These are the activations of a small neural network, seen along a few directions. Each row is one input.
In each table, some parts of the input vary, and every possible input appears once, in random order.
A made-up example of a description, with smaller parts first: one of 4 places along a line, together with either a single point or one of 9 places around a ring or (one of 2 separate values, together with one of 8 places around a ring).
Shared parts are said once, and a part with two or three values counts as separate values.

A family of inputs:
row 1: -129; 104; -23; -96; -254; -146; 71; -153; 112; -81; 157; 209; 9; -94; 23; -229; -129; -2; 305
row 2: -243; 33; 28; -1; 179; -41; -34; 148; -185; 332; -107; 29; 221; -127; 135; 184; -24; -211; -88
row 3: -111; 4; -55; -97; -76; 283; -65; -177; 107; 34; 112; 325; 1; 213; -77; 15; -110; -32; 7
row 4: -176; 22; 52; -91; 120; 68; -11; 13; -206; 320; 72; -196; 132; -79; 34; 188; -8; -392; -5
row 5: -290; -28; 145; -43; -35; -268; 60; 120; -158; 109; -84; -110; 214; -328; 147; -58; 170; -253; 114
row 6: -32; 85; -89; -44; -42; 109; -34; -152; 82; 102; 73; 397; 1; 83; 31; 32; -250; 42; 92
row 7: -292; -50; 36; 3; -18; -105; 100; 75; -249; 81; -138; 3; 276; -424; 123; 136; 60; -166; 45
row 8: 824; -2; 0; 270; 72; -91; 93; 356; 203; -503; -38; -377; -379; 374; -305; -110; 312; 328; -256
row 9: -254; -44; 222; -115; 49; 62; -139; -3; -169; 218; -12; -205; -3; -62; 76; 213; 81; -310; -4
row 10: -87; 25; -46; -5; -88; 59; 132; -281; 115; 43; 3; 433; 127; -55; -46; -9; -178; 73; 115
row 11: 737; -136; -164; 87; 46; -127; -145; 175; 83; -320; -61; -490; -454; 376; -35; -264; 9; 564; -577
row 12: -193; -10; 74; -167; -129; 261; -168; -189; 197; 17; 84; 229; -118; 237; -68; -68; -41; 14; 69
row 13: -268; -119; 47; 45; 147; -66; 100; -54; -163; 282; -16; -24; 241; -353; 80; 169; 45; -205; 86
row 14: 715; 75; -91; 316; 190; -1; -23; 272; 176; -528; -124; -581; -472; 302; -73; -79; 169; 413; -87
row 15: -201; 39; -135; -63; -161; 1; 66; -149; 54; -107; 78; 356; 203; -61; -47; -119; -107; 137; 184
Describe the family of inputs behind these rows.
Answer: either one of 3 separate values or (one of 2 separate values, together with one of 6 places along a line)
Which other rows does row 13 become when the place on the line of 6 takes its other values? List them by row number.
Answer: row 2, row 4, row 5, row 7, row 9
Which other rows does row 12 become when the place on the line of 6 takes its other values? List them by row number.
Answer: row 1, row 3, row 6, row 10, row 15

A family of inputs:
row 16: 532; 62; -142; 199; -51; -359; 204; 248; 109; -288; 11; -242; -204; -81; -146; -198; 39; 338; 15
row 17: -547; -87; 150; -98; 237; -54; -60; 97; -242; 546; 57; 3; 455; 63; 187; 53; 106; -549; -407
row 18: 403; -44; 216; 74; 276; -83; -185; 229; -3; -50; -284; -478; -194; 392; -56; 63; 261; 181; -449
row 19: -422; -226; -12; -176; -187; -259; 21; -151; -248; 236; -55; 300; 309; -669; 199; 0; -53; -26; 274
row 20: 480; 10; 55; -70; 234; 56; -337; 272; -91; -49; -186; -719; -331; 479; 202; -144; 161; -44; -451
row 21: 210; 45; 86; 377; 114; 15; 54; 366; 224; -568; -4; -251; -231; 239; -129; -27; 404; 150; 39
row 22: -397; 177; 115; 36; -112; 101; 102; 123; -290; -87; 167; 217; 240; -279; 9; 451; 46; -521; 418
row 23: 407; 89; -299; -72; -244; 378; -92; -377; 617; -290; 378; 369; -522; 668; -336; -371; -361; 557; 59
row 24: -414; 103; -35; -404; -302; 452; -143; -788; 313; 224; 220; 902; 75; 233; -67; -95; -475; 24; 444
row 25: 371; -208; -190; 165; -139; -259; 131; 210; 86; -347; -160; -275; -245; -282; -37; -294; 116; 512; -177
row 26: -375; 92; 30; -66; -167; -204; 273; -173; -120; 196; -10; 141; 303; -553; 48; 30; -146; -223; 335
row 27: -247; -14; 26; 35; 341; 215; 31; -55; -356; 476; -135; 33; 345; -211; 126; 531; -98; -398; -101
Describe the family of inputs behind these rows.
Answer: one of 2 separate values, together with either a single point or one of 5 places along a line
The inputs of row 17 and row 20 match in every part but the choice among 2 separate values. If row 26 is changed in the same way as row 17 into row 20, which row does it become?
Answer: row 16
